Each row has a name. Each question is about the rows just above it.

-4.41  -3.40  3.30  2.14  -2.53  -0.21  2.90  2.64  -3.06  -3.89  -0.96  -2.70  -0.73  4.89  -8.27  -3.49  -5.43  -2.59  -6.49  1.61  1.76  1.30  1.85  2.40  3.77  -1.37  -3.65  1.68  4.58  -5.99  -0.65  -0.18  -7.03  Kamo
-4.41  -3.40  3.30  2.14  -2.53  -0.21  2.90  2.64  -3.06  -3.89  -0.96  -2.70  -0.73  4.89  -8.27  -3.49  -5.43  -2.59  -6.49  1.61  1.76  1.30  1.85  2.40  3.77  -1.37  -3.65  1.68  4.58  -1.01  1.43  -0.19  -1.90  galik
6.98  2.88  0.13  -6.56  -2.52  1.33  1.12  1.43  2.28  0.24  -1.05  2.89  0.90  -2.10  6.43  -2.05  3.19  -2.40  6.04  5.59  0.05  4.92  0.29  -0.06  -3.21  1.26  5.35  0.92  -0.30  4.02  -3.41  2.33  0.91  Bamev
-4.41  -4.56  3.30  2.14  -2.53  -0.21  2.90  2.64  2.28  0.23  -0.96  -2.70  -0.73  4.89  -8.27  -3.49  -5.43  -2.59  -6.49  1.61  1.76  1.30  1.85  2.40  3.77  -3.59  -3.65  1.68  4.58  -5.99  2.11  -0.18  -7.03  Giv
After 3.19  -2.40  6.04  5.59  0.05, its row goes on with : 4.92  0.29  -0.06  -3.21  1.26  5.35  0.92  -0.30  4.02  -3.41  2.33  0.91
The rest of the row after 2.28  0.24: : -1.05  2.89  0.90  -2.10  6.43  -2.05  3.19  -2.40  6.04  5.59  0.05  4.92  0.29  -0.06  -3.21  1.26  5.35  0.92  -0.30  4.02  -3.41  2.33  0.91

